These are the activations of a small neural network, seen along a few directions. Each row is one input.
Each table varies a few parts of the input and shows all the possible inputs, shuffled.
A made-up example of a description, with smaller parts first: one of 5 places around a ring, together with either a single point or (one of 2 separate values, together with one of 4 places along a line) or one of 9 places along a line.
Shared parts are said once, and a part with two or three values counts as separate values.
(in the rows, 128 means zero)

Other details of the inputs vary at random and push rows far along two fixed directions, the same in every table; ignore that.

Table:
R1: [ 91 107  77  77 111  93  74  65 156 123 180 114 224 175  93  71  32]
R2: [116 114 120  88 124 132 151 166 113 148 123 107 116  97 113 152 143]
R3: [127 113 113 112 110 158 140 180 133 146 132 133 128 103 131 176 167]
R4: [ 97  89 101  80 120 105  82  70 151 112 162 120 232 192  94  46  42]
R5: [138 105 127 116 115 161 145 189 127 136 123 135 139 113 130 157 170]
R6: [151 198 162 135 143 108 113  69 136 151 102 144  57 122 193  87 127]
R7: [136 183 145 200 138 102 145  94 111 120 106 139  73 114 158 148 134]
R8: [126  55 127  96 115 189 153 205 139 149 149 113 133 109 121 135 177]
R9: [120 113 121 138 122 121  99  89 149 109 144 146 191 178 128  85  87]
R10: [136  64 122  88 135 201 123 226 141 119 150 134 153 126 102 164 176]
R11: [140 170 158 207 146 106 143  96 120 108 103 135  74 124 148 138 139]
R12: [127  96 132  86 127 146 155 189 109 144 115 105 124 100 111 138 157]
R13: [134 160 159 198 141 100 155  88 113 125 104 115  68 116 146 123 132]
R14: [137 100 124 121 143 176 120 194 142 110 145 129 120 115 100 176 170]
R15: [132 162 120 154 144 119 114 115 123 107 127 142 119 132 121 153 120]
R16: [121 105 115 123 112 148 144 156 134 152 150 112 112 100 130 150 150]
R17: [138 208 142 182 150  84 132  82  96 106  82 150  95 132 136 155 116]
R18: [144 100 121  94 130 178 135 221 121 125 126 135 143 114 105 179 179]
R19: [129 179 150 177 127  87 163  86  98 144  89 124  77 104 157 140 129]
R20: [158 187 171 143 137  83 129  49 109 127 103 153  47 130 189  75 115]
R21: [106 111  95  98  97  90  86  58 150 131 152 131 242 183 112  59  45]
R22: [112  97 116 103 131 129 116 128 140 122 150 102 148 136  99 110 107]
Each input here is: either one of 2 separate values or (one of 4 places along a line, together with one of 5 places around a ring).
Which other rows does R14 become when the place on the ring of 5 takes its other values? List them by row number. -> R10, R15, R17, R18
Which other rows does R7 become when the place on the ring of 5 takes its other values? List them by row number. -> R3, R5, R9, R11

Table:
R23: [128 165 132 173 136 102 126  95 116 113 109 137 131 140 131 133 111]
R24: [108  76  79  54  97 139  71 114 177 133 188 134 229 171 105  87  78]
R25: [140 159 148 141 138 110 134 103 114 129 108 138  94 126 149 119 127]
R26: [125 164 133 171 133  88 128  85 110 110 105 136 135 144 125 128 102]
R27: [131 130 140 135 128 133 148 135 123 142 122 117  89 104 143 132 149]
R28: [138 101 149 110 130 171 171 204 118 156 118 108  67  76 138 159 197]
R29: [130 167 139 139 134  93 123  75 120 131 112 131 110 134 145 103 103]
R30: [125 163 136 174 144  93 132  92 105 102 106 133 128 144 122 128 102]
R31: [139  90 134 105 122 179 158 205 129 147 135 119  89  89 136 158 191]
R32: [124  97 113  88 116 156 128 163 144 147 151 119 131 112 125 136 145]
R33: [112  80  88  90 117 148  89 148 158 111 171 128 216 161  83 127 100]
R34: [133 106 136 107 125 150 139 156 129 140 129 121 116 116 135 123 151]
R35: [130 166 138 178 145 102 118  89 123 103 110 143 130 148 128 130 108]
What is each input in this table made of? -> either one of 5 places around a ring or (one of 2 separate values, together with one of 4 places along a line)

Table:
R36: [156 137 152 181 144 148 147 156 127 116 123 132  67 102 142 154 172]
R37: [108  88 109 103 107 145 139 164 138 148 139 105 179 121 113 128 132]
R38: [134 163 144 152 158 144 141 154 121 120 104 132  69 103 138 175 168]
R39: [141 156 143 174 136 125 122 112 127 123 112 146 133 143 148 121 129]
R40: [134 150 130 158 133 107 110  77 123  98 134 157 146 165 141 100  89]
R41: [132 149 148 140 138  88 151 118  97 120  94 116 115 123 120 118 114]
R42: [122 113 110 109 143 148  86 126 152 111 155 135 176 162 112 106 101]
R43: [122 165 121 160 122 103 135 101 114 144 104 130 131 120 133 145 117]
R44: [120  80 118 127 116 135 107 110 157 113 159 120 176 153 103  99 104]
R45: [137 168 131 131 134  92 133 105 101 126 102 133 123 120 117 144 110]
R46: [118 166 140 117 136  98 103  56 137 138 128 125 113 146 150  65  81]
R47: [157 119 139 110 138 159 124 183 119 116 120 136 120 125 124 148 166]
R48: [128 139 155 174 133 117 145 103 120 125 102 132 134 141 137 110 129]
R49: [107  77 105  93 108 142 142 162 123 130 154 114 160 124 110 129 123]
R50: [130 122 119 119 121 154 136 170 129 122 137 148 111 115 134 174 161]
R51: [113 161 109 144 119  82 123  66 109 121 131 141 146 146 125 124  79]
R52: [137 100 116  41 110 147 112 154 141 151 141 129 138 119 130  94 140]
R53: [124  95 144 125 153 166 146 172 125 125 122 113 109 120 113 138 158]
R54: [ 97 103 107 100 133 121 115 121 137 126 146 101 179 144  98 102  86]
R55: [135 161 128 171 131 110 121 106 142 114 127 140  99 127 135 149 133]
R56: [118 159 107 159 118  81 112  64 130 124 138 121 139 143 115 123  87]
R57: [112  75 105 108 107 141 130 156 143 132 159  93 155 118 101 130 130]
R58: [119  67 120 103 116 161 134 158 133 119 152 133 160 141 112 122 133]
R59: [118 127 116 112 141 150 142 168 120 143 130 111 110  97 109 172 150]
R60: [149 149 157 134 124 143 170 142 124 171  98 121  54  89 181 133 176]
R61: [150 140 168 148 129 133 159 137 124 158 120 113  22  79 172 139 177]
R62: [125 147 130 118 121  87 116  51 124 138 135 145 119 144 170  71  88]
R63: [146 173 141 136 139 106 116 112 114 107  99 148 116 133 134 149 128]
R64: [133  79 128  85 125 150 122 169 132 122 132 126 165 147  98 120 138]
R65: [120 110 100 106 109 157 103 165 158 140 143 144 173 131 124 156 141]
What is each input in this table made of? -> one of 5 separate values, together with either a single point or one of 5 places around a ring
List by row number the other rows that have the choice among 5 separate values in common with R41. -> R45, R47, R52, R63, R64
List by row number the other rows that have the choice among 5 separate values in common with R44. -> R36, R55, R56, R57, R61
